Each row below holds a small network's activations on one input, seen along a few directions.
In each table, some parts of the input vary, and every possible input appears once, in random order.
Descriptions start from the smaller parts, as in this example, which fits no table here: one of 4 places along a line, together with either a single point or one of 11 places along a line or (one of 2 separate values, together with one of 8 places around a ring).
Shared parts are said once, and a part with two or three values counts as separate values.
In the rows, 128 means zero.

Other details of the inputs shift rows strongly along two fixed directions, in all tables alike. That doesn't count.

Rows:
row 1: [140 145 150 128 189 108  87 105 131 134 145 190 125 140 143]
row 2: [ 83 187  70 148  83 144  54 173 119 114  50  68  70  80  89]
row 3: [112 124 146 123 197 119  80 104 150 122 131 180 110 140 113]
row 4: [ 60 185  54 158  82 139  53 179 134 108  53  65  65  91  79]
row 5: [130 139 131 145 207 108  91 111 122 114 122 178 137 147 159]
row 6: [116 120 127 143 205  92  89 117 134  90 130 166 124 144 129]
row 7: [128 100 111 140 100 145 165 130 117 124 145  97 162 140 151]
row 8: [135 104 126 120  88 149 163 117 131 146 161 110 143 130 132]
row 9: [160 122 142 122  91 146 184 127 136 132 126 113 156 137 118]
row 10: [140 137 135 140 207 107  83 122 118 125 124 176 129 143 148]
row 11: [125  96 143 116  90 133 177 115 121 143 146 111 137 116 130]
row 12: [135 119 144 122  89 147 170 114 111 167 132 122 143 118 156]
row 13: [140  93 122 132  99 126 168 140 108 127 151  98 148 125 138]
row 14: [150 125 142  96  94 137 186 143 130 130 131 109 147 140 135]
row 15: [148 114 134 126  94 141 190 132 143 134 137 110 156 144 105]
row 16: [149 112 139 125  93 123 199 132 138 126 140 111 147 134 100]
row 17: [146 124 132 124  86 145 165 117 116 161 149 122 140 120 155]
row 18: [124 123 142 123 192  97  89 103 147 113 146 178 106 134 111]
row 19: [160 133 138 128  91 138 191 134 133 151 122 124 155 135 128]
row 20: [123  99 139 118  91 151 168 114 125 151 144 110 146 127 134]
row 21: [130 137 156 126 195 117  92 101 134 139 127 194 115 135 141]
row 22: [136 110 128 122  85 144 159 123 126 144 166 110 149 130 133]
row 23: [149 135 138 103  94 129 192 150 126 149 127 121 147 139 145]
row 24: [147 119 137 118  82 149 154 116 117 140 157 112 148 121 146]
row 25: [ 60 212  71 120  76 128  78 195 156 113  38  70  50  92  47]
row 26: [126 124 133 136 204 108  69 125 140 113 135 161 124 151 122]
row 27: [124 128 160 118 193 122  82  92 136 122 119 177 117 135 130]
row 28: [138 116 141 101  97 114 202 147 132 125 145 107 138 138 117]
row 29: [136 132 148 120 190 120  79  95 141 118 137 178 115 139 130]
row 30: [142  96 127 129  96 124 164 140 114 132 157  97 148 123 140]
row 31: [152 109 132 127  96 147 151 133 109 136 146  96 155 126 155]
row 32: [116 119 151 122 195 102  92 104 145 115 136 182 105 130 112]
row 33: [137 107 132 120  83 126 167 123 121 136 168 112 141 119 130]
row 34: [134 126 135 140 204 115  76 114 127  98 125 165 129 150 146]
row 35: [139 110 120 137  98 150 161 123 107 120 136  98 162 130 165]
row 36: [ 70 192  88 132  70 153  60 152 136 127  50  84  54  68  81]
row 37: [ 64 179  60 156  81 120  65 178 130 101  58  68  60  81  79]
row 38: [139  96 117 134 101 144 160 139 112 135 149  96 156 137 141]
row 39: [143 137 143 136 203 106  82 121 124 130 132 175 130 143 150]
row 40: [135 136 133 145 207 107  87 117 122 117 126 177 131 149 157]
Description of these inputs: one of 4 places along a line, together with either one of 2 separate values or one of 8 places along a line.
- The inputs of row 35 and row 6 match in every part but the place on the line of 4. If row 9 is changed in the same way as row 35 into row 6, which row does it become? => row 16
- The inputs of row 4 and row 34 match in every part but the place on the line of 4. If row 22 is changed in the same way as row 4 into row 34, which row does it become? => row 24
- Change only the place on the line of 8 in row 33. List by row number the other rows that result. => row 6, row 11, row 13, row 18, row 30, row 32, row 37
- Change only the place on the line of 4 in row 27. List by row number the other rows that result. => row 11, row 12, row 20

Rows:
row 41: [116 121 150 123 206 100  93 115 157  99 131 172 114 147 109]
row 42: [125 130 117 120  52 146 195 156 121 137 111  66 138 114 125]
row 43: [178 103 165 108 133 141 191 108 129 158 172 150 178 158 160]
row 44: [157  74 147 123 140 112 184 112 116 128 189 138 180 156 155]
row 45: [135 148 150 122 197 120  78 106 157 123 123 184 120 157 111]
row 46: [116 129 152 119 206  88  96 118 143 104 137 174 111 145 110]
row 47: [125 131 156 121 209  86 100 127 142 110 125 180 113 149 118]
row 48: [142 139 120 117  42 155 185 146 121 148 114  76 138 104 123]
row 49: [126 130 147 115 205 112  95 109 153 104 117 181 116 159 111]
row 50: [ 91 162  86 147 117 126  78 154 140 106  71  95  97 113  82]
row 51: [124 128 151 124 211 103  94 112 155  97 117 171 121 160 112]
row 52: [131 124 119 120  33 157 176 138 130 140 133  78 132 100 115]
row 53: [156  81 162 100 130 122 199 108 118 137 185 147 163 152 148]
row 54: [ 86 171  85 146 112 108  80 169 133 114  76 105  87 102  91]
row 55: [129 129 129 144 214  92  75 118 135 103 143 176 116 148 122]
row 56: [138 131 120 121  35 162 178 136 128 139 118  74 138 112 117]
row 57: [ 86 181  79 148 115 125  44 160 116 117  75 102  77  92 134]
row 58: [ 93 159  81 156 116 129  70 158 138 109  88  94  83 102  85]
row 59: [139 140 131 147 223 101  85 121 136 100 124 183 129 157 131]
row 60: [157  65 147 127 142 124 179 111 126 125 182 133 181 156 150]
row 61: [128 138 117 116  34 150 174 142 121 163 143  80 129 105 119]
row 62: [173  79 146 139 146 135 177 109 118 123 173 135 183 168 157]
row 63: [132 131 121 116  34 144 179 140 117 146 137  78 128  97 116]
row 64: [121 129 114 134  38 154 171 130 105 168 119  84 127  90 157]
row 65: [117 115 112 113  40 156 186 144 129 137 129  76 127 109 116]
row 66: [168  87 162 102 140 133 206 113 123 139 163 147 173 160 157]
row 67: [157  79 162 120 136 133 176  77 107 156 185 154 165 137 182]
row 68: [157  80 169 128 136 153 172  81 111 150 168 156 178 150 172]
row 69: [133 127  96 146  45 140 178 162 108 139 130  71 137 112 140]
row 70: [130 134 134 137 221  95  90 121 140 100 120 181 136 157 124]
row 71: [ 89 169  87 151 119 146  40 153 114 113  73  93  91 102 113]
row 72: [ 90 181 101 129  98 139  72 147 154 131  88 114  77  99  78]
row 73: [ 74 166  96 146 105 145  58 129 133 133  75 113  70  79  96]
row 74: [ 81 188  99 146 112 142  68 138 128 136  59 119  79  84 110]
row 75: [ 89 174 102 121 109 117  92 165 136 125  71 113  68  99  83]
row 76: [177  97 169 108 126 128 190 112 124 165 182 153 170 153 160]
row 77: [140 134 124 118  36 143 182 150 117 154 123  81 129  98 123]
row 78: [123 118 134 139 227 116  35 110 125 106 135 172 118 140 145]
row 79: [164  75 146 124 150 130 151 100  97 135 193 136 174 149 200]
row 80: [128 143 136 140 230 111  50 115 120 102 124 187 130 149 162]
- The inputs of row 56 and row 77 match in every part but one. If row 50 is changed in the same way as row 56 into row 77, which row does it become? => row 54
- The inputs of row 49 and row 53 match in every part but one. If row 45 is changed in the same way as row 49 into row 53, which row does it become? => row 61
- What is each input in this table made of? => one of 5 places around a ring, together with either one of 2 separate values or one of 6 places along a line
- Which other rows agree with row 72 in the place on the ring of 5? List them by row number. => row 41, row 52, row 58, row 60, row 65, row 73, row 78
- Change only the place on the ring of 5 in row 73. List by row number the other rows that result. => row 64, row 67, row 68, row 74
- Change only the place on the line of 6 in row 48. List by row number the other rows that result. => row 42, row 43, row 59, row 66, row 70

Rows:
row 81: [119  84 177 116 233  92  94  81 145  97 153 197 120 146 105]
row 82: [139 155 146 106 180 134  79 124 149 118  85 161 113 142 118]
row 83: [167  63 159 106  96 137 210 101 127 133 213 127 161 140 126]
row 84: [140 135 100 136  29 136 180 150 106 167 145  77 123  82 145]
row 85: [158 100 153 140 148 135 181  90  96 141 158 164 178 142 197]
row 86: [129 142 128 113 176  99  77 133 128 123 145 161  96 121 142]
row 87: [148 126 165  90 176 102 126 115 143 127 159 180 111 149 122]
row 88: [152  90 160 113 154 143 170  98  97 128 167 152 176 153 209]
row 89: [ 97 195  96 138 151 145  19 160 120 113  52 122  74 103 116]
row 90: [ 74 160 103 131 111 150 105 126 154 129  75 116  95 114  97]
row 91: [150 160 121 126  23 149 187 146 125 165 121  85 141 106 110]
row 92: [102 117 101 144  77 166 150 124 112 146 125  92 141 121 160]
row 93: [ 86 155  76 148  96 116  45 150 139 106 109 100  61  79  83]
row 94: [135 103 132 128 177 106 102 112 138 141 181 174 127 145 147]
row 95: [131 116 149 127 239  89 116 134 163  97 138 194 144 184 107]
row 96: [149 122 149 114 133 137 149 112 146 150 168 146 160 159 118]
row 97: [129  97 166  89 101 125 185 123 116 142 141 121 136 125 145]
row 98: [ 84 108  90 143  28 144 133 145 103 127 115  42 108  70 118]
row 99: [ 93 126  92 156  72 159 114 123 114 108 105  74 115  98 129]
row 100: [124 114  98 148 192  91  87 137 124  77 123 136 131 154 111]
row 101: [115 122 111 136  37 136 186 142  88 164 122  68 131  75 154]
row 102: [115 142 108 163 156 144  37 125 131 100  92 119  99 119 109]
row 103: [154  83 176 110 101 119 226 103 111 160 160 141 161 130 153]
row 104: [ 98 139  59 150  43 139 156 188 111 132  99  39 127 118 117]
row 105: [170  85 141 131  96 148 178 115 113 164 204 122 196 157 177]
row 106: [ 87 197 102 125 156  94  69 191 159  83  47 118  68 123  71]
row 107: [165 135 160  94 133 127 146 120 136 137 153 146 153 153 133]
row 108: [144 172 134 150 207  95  49 119 132 127 124 192 120 132 129]
row 109: [ 77 201  97 142 100 130  87 139 146 123  33 126  69  88  86]
row 110: [127  95 146 107 108 127 168 127  91 142 156 107 145 113 180]
row 111: [130 165  86 155  32 176 139 160  95 158  79  66 124  83 136]
row 112: [123 125 130 131 237  83  82 134 161  64 116 178 123 160  77]
row 113: [180  71 148 139  92 142 173 105 111 131 209 112 195 147 168]
row 114: [138 104 146 105 133 127 163 113 144 151 181 155 131 148 115]
row 115: [178  97 157 128 112 111 241 145 131 130 153 128 182 162 149]
row 116: [144 121 161 122 234 133  85  92 162 129 128 198 140 175 121]
row 117: [135  53 149 122 105 136 196 108 102 163 192 116 177 137 185]
row 118: [124 134 113 135  76 170 124 130 144 121  93  69 117 107  90]
row 119: [153 137 167 117 210  83 113 101 150 132 150 218 105 150 110]
row 120: [183 104 161 112 144 129 153 115 106 141 193 149 184 157 187]
row 121: [123 137 130 150 229 132  35 111 137 123 114 185 119 158 136]
row 122: [151 145 117 128  30 172 188 143 123 164  89  82 143 105 123]
row 123: [132 156 110 155 187  85 107 151 121 106 101 143 119 143 130]
row 124: [ 99 157 117 107  68 153 144 138 132 126  75  93 107 106 126]
row 125: [ 86 145 109 136 111 145  99 114 151  98  81 102  93 104  88]
row 126: [106  99 163 111 187 111 125 102 142 136 144 175 123 145 116]
row 127: [108 164  87 135 126 110 109 183 112 102  87  84 105 125 125]
row 128: [ 93 187  98 137 102 132  55 145 157 106  88  94  78  96  46]
- What is each input in this table made of? => one of 2 separate values, together with one of 4 places along a line, together with either a single point or one of 5 places around a ring
- The inputs of row 123 and row 100 match in every part but the place on the line of 4. If row 109 is changed in the same way as row 123 into row 100, which row does it become? => row 125
- A walk changes only the place on the ring of 5. It starts at row 111 and steps to row 108. List the rest of the walk in order. => row 84, row 101, row 85
- Change only the choice among 2 separate values in row 113. List by row number the other rows that result. => row 128

Rows:
row 129: [162  94 160 111  90 161 190  96 115 170 177 132 172 136 171]
row 130: [126 142 126 116 120 126 149 151 136 117 101 115 126 136 111]
row 131: [155  74 158 121 153 126 195 109 135 117 166 145 178 169 139]
row 132: [120 131 119 130  82 158 117 120 132 134 122  99 120 108 113]
row 133: [119 164 136 125 167 107 104 129 138 124  88 163 102 126 115]
row 134: [178 120 181 119 222 109 125  86 136 137 162 219 159 169 157]
row 135: [103 122 109 125  38 162 160 136 122 133 108  61 118  94 113]
row 136: [163  66 173 102  92 152 232  93 109 166 185 129 185 143 185]
row 137: [109 139 109 153 178 120  70 132 115 106  97 138 120 129 148]
row 138: [117 152 111 122 118 106 120 163 136 116 113 109 106 122 100]
row 139: [ 94 155 122 125 161 105  61 127 137 130 115 157  75 106 107]
row 140: [137 154 113 123  84 147 142 154 135 132 107  95 128 125 111]
row 141: [101 135  96 136  91 117 128 156 137 117 118  89 107 113  84]
row 142: [113 159 101 160 173 131  39 133 119 115  95 137 109 123 137]
row 143: [105 127 125 129 161 108  74 118 138 109 132 145  95 116 102]
row 144: [152  90 145 144 233  95  96 103 108 106 178 186 159 165 187]
row 145: [134 134 112 123  24 135 198 159 107 158 134  72 131  95 135]
row 146: [117 147 108 140 117 138 106 138 149 118 106 114 116 128  90]
- The inputs of row 132 and row 135 match in every part but one. If row 134 is changed in the same way as row 132 into row 135, which row does it become? => row 133
- What is each input in this table made of? => one of 3 separate values, together with either a single point or one of 5 places around a ring
